Each row below holds a small network's activations on one input, seen along a few directions.
Each table varies a few parts of the input and shows all the possible inputs, shuffled.
A made-up example of a description, with smaller parts first: ring(8) and (point or (values(2) and line(4)) or line(11)).
Shared parts are said once, and a part with two or three values counts as separate values.
In the rows, zero is written as 128.

Other details of the inputs vary at random and push rows far along two fixed directions, the same in every table; ignore that.

A family of inputs:
x1: [112 140 100 159 134 125 103 107 120 176  93 170 126 169 108]
x2: [126 154 111 100 110 134 168 146  98  85 154 115 173 111 125]
x3: [107 115 134 166 126 109 105  97 137 163  90 152 132 157 131]
x4: [153 201  72 102 114 156 157 127  78 112 174 109 158 142 128]
x5: [146 108 124 151 151 137 105 106 134 153 105 153 110 147 126]
x6: [100 123 146 158 131  93  89 138 145 172 100 123 126 151 121]
x7: [120 171 124  85  81 154 191 125 110  76 180 110 154 106 147]
x8: [ 90  83 150 100 131  75 165 161 204  50 117 110  63  41 157]
x9: [142 137 152 141 130 160 100 124  94 181 128 139 151 170 120]
x10: [106 112 128 101 113 122 172 133 136  67 144 130 150  84 126]
x11: [ 86  83 169  85 101  78 180 147 214  25 150  75  82  35 163]
x12: [135 162  95 104 121 136 146 136 114 107 159 109 130 118 130]
x13: [131 145 114 107 118 129 173 125  98  88 148 132 169 117 132]
x14: [ 93 104 166  81 103  88 189 140 212  48 138 103  48  35 177]
x15: [119  95 142 130 139 118 132 134 129 117 118 143 144 116 118]
x16: [131 198  85  73  80 147 206 141  87  49 201  85 186 105 137]
x17: [123 169 134  92  91 150 180 125 110  87 171 112 151 110 149]
x18: [138 186  88  94  98 162 160 133  71 100 188 104 196 135 114]
x19: [152 163  78 135 146 173 100 125  64 175 133 151 170 182  94]
x20: [146 198  90  96  98 157 172 136  68  94 185  97 193 138 124]
x21: [124 168 115  83  96 112 214 153 114  34 165  94 155  87 157]
x22: [120 152 108 159 130 121  79 123 121 192 102 137 116 173 108]
x23: [154 112 133 163 148 154  90 106  93 177 111 155 163 176 110]
x24: [ 99  90 155 109 135  71 163 162 201  57 111 110  61  48 162]
x25: [119 147 107  99 107 142 161 145 102  86 158 120 177 107 116]
x26: [152 102 116 172 166 169  54  97 108 212  99 177 135 185  89]
x27: [139 113 135 147 155 120  85 146 138 164 109 122 100 137 119]
x28: [100 150 132 123  91  89 156 121 159 100 137  97 117 117 155]
x29: [132 101 115 155 165 156  54 133 106 198 104 163 137 165  81]
x30: [149  88 159 176 160 131  82 115 122 179  90 151 135 167 121]
x31: [ 88  87 170  85 106  86 179 140 217  56 133 105  43  32 173]
x32: [120 150 136  97 108 108 179 155 135  60 156  82 135  92 152]
x33: [114  75 207 140 140  96 109 147 175 141  96 122  82 105 154]
x34: [148 191  64 103 114 163 184 109  75  95 164 141 168 139 126]
x35: [121  53 200 151 153  83  84 148 192 142  91 102  79 109 138]
x36: [137 102 130 141 144 134  79 122 147 163 121 123  98 137 115]
x37: [138 129 149 128 130 132 124 128 145 152 119 133  90 127 143]
x38: [145 199  62  97 104 167 163 126  77 104 184 109 164 135 123]
x39: [118  43 209 155 154  73  88 153 202 138  85 100  65 104 144]
x40: [ 71  57 178 159 145  56 101 129 195 141  59 149  85 105 133]
x41: [145 131 135 143 143 138  91 145  96 168 128 118 161 163 107]
x42: [119  74 172 147 161  84  84 157 183 140  87 113  59 103 132]
x43: [133  86 128 159 169 139  74 123 126 183  91 171 117 156  95]
x44: [126 120 171 130 124 130 126 135 133 140 126 125 120 130 142]
x45: [100 188 109  95  67 108 199 116 156  83 150 119  95 100 170]
x46: [149 171  96 109 111 142 151 117 117 106 162 102 124 125 142]
x47: [ 66 111 180 113  91  61 170 134 208  79 114 109  68  71 182]
x48: [165 164 109 137 125 171 102 115  67 172 153 117 184 191 104]
x49: [140 119 138 147 150 134  97 149  96 163 110 136 162 158 107]
x50: [137 117 143 136 130 139 101 127 124 147 134 109 143 143 114]
x51: [119 181  89 121  87 116 151 110 137 115 145 110 111 134 146]
x52: [107 139 122 158 132 115  91 127 104 184  95 146 158 171 107]
x53: [114  36 175 157 164 102  46 134 200 173  86 128  54 106 114]
x54: [140 170  81 169 126 156  95  81  92 199 107 173 149 200 106]
x55: [122 100 118 129 149 132 114 121 136 133 116 157 118 124 110]
x56: [ 71 112 132 116 110  60 158 145 199  79 103 122  68  67 155]
x57: [138  94 133 157 167 127  88 126 133 171  88 164 111 149 108]
x58: [110  35 207 149 153  75  84 151 206 136  87 101  66  98 137]
x59: [132 103 130 144 147 144  99 126  98 159 115 158 169 152  96]
x60: [124 151  89 101 125 141 150 135 112  99 151 130 141 115 122]
x61: [119  54 225 168 160  95  68 149 182 182  70 134  73 123 141]
x62: [143  93 133 159 160 137  83 106 141 170  95 161 107 149 116]
x63: [165 136 119 156 149 148  72 117 108 194 117 128 121 178 112]
x64: [149 113 134 160 155 142  94 127  86 179 104 158 167 173 102]
x65: [135  92 144 148 141 135 106 112 123 144 113 146 143 146 120]
x66: [135 124 119 139 151 130 107 143 120 148 110 139 121 136 116]
x67: [140 153 117 115 116 127 181 129  98  86 144 128 165 120 140]
x68: [131 166 106  98 102 164 160 116 116 118 163 129 129 122 133]
x69: [155 131 114 147 144 153  76 113 109 184 125 127 122 169 108]
x70: [136 167  92 100 113 127 200 124 118  64 151 128 131 104 149]
x71: [166 179 106 137 130 184 107 108  72 198 138 150 150 191 114]
x72: [ 98  52 161 132 152  91  87 155 199 129 104 117  62  77 124]
x73: [154 146  97 141 127 186 110  95  63 163 146 157 200 181  97]
x74: [115 101 158 110 122  78 159 142 207  63 128  86  49  56 173]
x75: [152 164  98 121 120 144 169 102 118  97 143 134 131 125 149]
x76: [147 179  84 104  99 171 177  94  68  92 177 133 198 142 128]
x77: [136 116 135 143 149 136  94 148  96 163 112 137 165 156 103]
x78: [124 152 139  97 104 100 192 159 141  52 160  78 130  82 158]
x79: [128 185  58  81  97 159 209 112  94  54 187 136 165 104 131]
x80: [160 146  80 151 144 192  88  87  75 189 134 173 169 191  89]
x81: [146 119 161 150 145 134  92 128 138 187  98 143  89 148 132]
x82: [152 183  94 109 103 154 192 100  78  83 170 124 185 137 147]
x83: [124  81 152 154 160 132  65 149 117 182  96 147 151 152  89]
x84: [139 157  88 109 115 152 170  99 118  89 154 136 136 119 139]
Description of these inputs: values(2) and ring(6) and (point or line(6)).
The inputs of x15 and x43 match in every part but the values(2) part. If x33 is changed in the same way as x15 into x43, which row does it become?
Answer: x37
The inputs of x78 and x42 match in every part but the values(2) part. If x76 is changed in the same way as x78 into x42, which row does it become?
Answer: x26
Which other rows does x57 become when the values(2) part takes its other values? List them by row number.
Answer: x64
Start at x7 and move only the line(6) part, one step at a time. The first step leads to x17. Which rows follow, in order?
Answer: x9, x44, x33, x61
Which other rows agree with x60 in the values(2) part and the ring(6) part? List them by row number.
Answer: x8, x19, x24, x29, x56, x66
Which other rows does x49 become when the line(6) part takes its other values? List them by row number.
Answer: x2, x21, x25, x77, x83
Which other rows agree with x54 in the values(2) part and the ring(6) part? List them by row number.
Answer: x5, x26, x62, x75, x80, x84
Start at x40 and move only the ring(6) part, one step at a time. The first step leads to x52. Which rows follow, in order?
Answer: x6, x28, x47, x3
Which other rows does x55 become when the values(2) part takes its other values? List them by row number.
Answer: x59

A family of inputs:
x85: [ 74  77 146 114 120  58 166 115 251  59  96 135   8  37 175]
x86: [125 205  57 103  89 139 189  87 130  93 156 138 104 121 155]
x87: [121 205  67  93  83 144 215 110  69  61 173 133 208 128 137]
x88: [100  44 197 187 168  81  41 152 161 201  49 149 117 151 103]
x89: [157 214  92  82  80 169 206 118  72  70 202  94 185 129 149]
x90: [105  39 179 170 173  99  55 145 163 177  69 153 109 132 104]
x91: [170 239  30 150 116 196 103  72  50 218 141 168 152 229 105]
x92: [123 137 121  86 108 121 189 147 129  46 167  97 147  78 141]
x93: [157 132 131 147 145 163  81 134  75 189 132 131 176 181  95]
x94: [125 124 119 169 147 116  57 104 171 216  76 156  46 162 123]
x95: [137   4 173 164 206 130  34 145 160 184  74 163  94 122  85]
x96: [ 88  87 132 121 124  83 161 105 216  77 100 152  41  63 162]
x97: [ 96 173 133  89  74  92 216 142 131  44 161  89 155  87 166]
x98: [ 87  81 189 115 120  68 150 162 191  78 114  98  90  65 155]
x99: [144  39 185 160 185 131  38 157 145 194  93 133 107 139  95]
x100: [147 220 133 106  77 121 173 131 126 112 173  59 105 133 180]
x101: [164 123  98 154 162 186  76 114  58 195 125 168 189 191  76]
x102: [ 96  24 178  95 151  80 152 166 220  34 123 103  62  17 147]
x103: [120 131 114  85 111 125 192 138 132  41 166 108 146  76 141]
x104: [178 142 124 131 142 184 101 127  74 167 151 124 163 170 108]
x105: [137  97 178 179 154 132  49 131 120 221  85 143 131 184 109]
x106: [162 188  71  73 107 176 199 138  64  53 205 101 193 112 124]
x107: [106 161 116  84  90 108 212 146 128  32 168  97 153  76 154]
x108: [150 150  90 149 144 174 100 112  54 179 126 169 199 190  88]
x109: [158 191  47 148 127 189 128  63  59 176 132 194 168 201 106]
x110: [148 183 127 158 113 155 103 113  59 198 123 137 194 211 115]
x111: [ 70  78 170 117 117  58 166 148 195  57 104 116 103  60 155]
x112: [138  95 187 155 149 104  35 162 181 210 101  77  39 138 130]
What do these inputs look like to the network?
Answer: values(2) or line(6) or (line(4) and line(5))
Start at x94 and move only the line(6) part, one step at a time. The first step leads to x91. Which rows follow, in order?
Answer: x86, x85, x96, x109
Start at x95 and move only the line(4) part, one step at a time. The first step leads to x101. Which rows follow, in order?
Answer: x108, x87

A family of inputs:
x113: [122  36 174 151 179  85 107 141 205 101  75 132  50  76 148]
x114: [121 154  96 107 105 160 138 117  95 119 175 113 179 128 109]
x115: [ 84  80 153 144 122 100  94 110 204 143  97 139  78 104 129]
x116: [143  57 190 130 159 141 111 129 176 127 108 145  62  92 148]
x117: [149 151  82 179 158 149  40 112 113 232  91 152 105 203  91]
x118: [138 178 100  70  97 164 170 141 110  92 197  92 121  96 143]
x119: [158 211  42 132 123 137 167  89  89 123 142 137 141 162 134]
x120: [137 104 119 172 153 164  66  70 104 221  99 200 134 199  98]
x121: [127 136 118 180 157 125  87 112  89 224  68 202 154 204 103]
x122: [160 167  93  97 119 160 194 115 104  59 164 123 137 105 156]
x123: [125 180 104  81  82 145 176 117 163  93 166 113  70  91 160]
x124: [ 95  33 204 135 158  75 101 171 176 103  89 117 128  79 119]
x125: [161 101 114 167 165 204  67  82  60 206 121 198 186 212  84]
x126: [ 90 133 134 113 114 105 134 151 124 102 136 103 154 104 128]
x127: [136 161 108 130 115 146 175 126  68  98 135 155 200 144 131]
x128: [ 85  38 191 148 167  66 129 160 188 102  58 165  97  82 147]
x129: [135 197 176 113  70  98 198 120 137  97 159  66 113 129 198]
x130: [158 133  86 114 152 126 140 154 105  87 149 102 150 119 111]
x131: [133 169  86 112 112 105 195 101 152  72 141 121  85  97 163]
x132: [134  32 190 117 170 110  94 169 190 115 114 112  69  72 122]
x133: [142 230 148 124  66 126 145 129 103 152 160  66 137 178 163]
x134: [136 133 111  86 105 157 185 126 104  58 188 107 192  95 118]
x135: [ 81 166 104 120 108  93 157 141 142 116 108 145 122 123 131]
x136: [120 100 120 135 152 106  89 161 154 139 122 104  87 111 118]
x137: [163 124 111 103 143 149 141 152 110  97 161 108 140 112 115]
x138: [ 76 143 118  90 112  84 180 171 136  65 140 110 138  75 140]
x139: [126  32 199 137 170 107 108 138 208 110  86 137  41  70 152]
x140: [112 105 139 173 156 123  50 158  95 212  91 147 162 175  80]
x141: [141 195  78 108 100 161 139 109 123 141 155 126 102 143 135]
x142: [137 112 136 180 133 139  69  82 100 224  83 176 155 203 106]
x143: [ 84 151 120  98  70  99 178 115 167  70 136 108 115  92 150]
x144: [143 169  82 105 121 154 130 144  97 125 169 102 132 128 120]
x145: [157 146  84 133 149 134 156 119 108  89 130 129 137 127 138]
x146: [ 98 147  90 108 102 143 142  93 143 116 146 147 116 128 126]
x147: [183 102 111 161 187 161  44 147  75 204 112 138 158 188  71]
x148: [112  33 193 131 145 100 104 153 165 115 102 114 140  94 107]
x149: [129 150 110 109 138 135 163 166  73  99 141 138 205 131 102]
x150: [133 199  43 127 116 125 139 115 123 124 138 117 115 150 127]
x151: [113  88 116 140 160  87  88 166 167 132 110  99  80 104 118]
x152: [118 138 118  78 108 125 161 153 154  76 172  86  90  66 149]
x153: [124  73 184 130 141 107 116 110 212 144  93 147  18  88 158]
x154: [113 167  93  97  96 111 171 125 176  78 146 105  65  84 155]
x155: [194 156 186 165 142 164  57 156  50 231 138  83 202 228 101]
x156: [101  65 166 151 130  96 115  92 194 135  95 158  84 103 143]
x157: [122 172  98 105  96 153 142 123  75 122 163 106 196 146 111]
x158: [125 116 144 184 143 121  70 100 108 212  74 178 148 192 112]
x159: [100 214  81 104  70 124 181 114 107  86 156 119 165 131 146]
x160: [100   6 187 123 165 109  99 145 186 100 111 135  99  71 104]
x161: [120 167 102 186 136 148  58 118  76 236  88 173 167 221  80]
x162: [156 188  80 124 119 149 163  87 109 130 143 141 113 145 142]
x163: [168 125 136  85 131 176 142 148 108 108 175 113 135 110 120]
x164: [158 157 189 167 130 138  40 158  83 241 129  78 158 209 120]
x165: [ 86  54 152 125 144 119  93 136 169 130 122 130  97  94 105]
x166: [119 150 125 110 102 129 195 120 103  54 146 130 184 105 158]
x167: [173 195 172 130  96 152 163 131  75 126 164  77 177 167 171]
x168: [129 103 135 128 121 150 160  99 130  89 145 143 159 110 139]
x169: [ 99 105 151 156 125  79 131 121 153 140  80 164 110 125 138]
x170: [145 145 115 118 103 161 165  98  78 100 145 140 201 145 135]
x171: [129  88 161 140 144 107 113 108 192 149  93 147  36 103 151]
x172: [123 122 132 116 128 119 157 167  96  90 140 123 188 114 108]
The inputs of x153 and x123 match in every part but one. If x120 is changed in the same way as x153 into x123, which row does it become?
Answer: x146
The inputs of x172 and x140 match in every part but one. If x160 is changed in the same way as x172 into x140, which row does it become?
Answer: x165
What do these inputs look like to the network?
Answer: ring(5) and (point or line(5) or line(6))
Which other rows does x169 become when the line(6) part takes its other values? List them by row number.
Answer: x120, x121, x142, x156, x158
Which other rows does x113 become when the ring(5) part takes its other values? List them by row number.
Answer: x117, x131, x136, x147
Start at x154 and move only the ring(5) part, one step at a time. The first step leads to x162. Which rows follow, in order?
Answer: x122, x137, x144
Start at x125 and move only the line(6) part, one step at a time. The first step leads to x168. Which rows follow, in order?
Answer: x170, x166, x127, x128
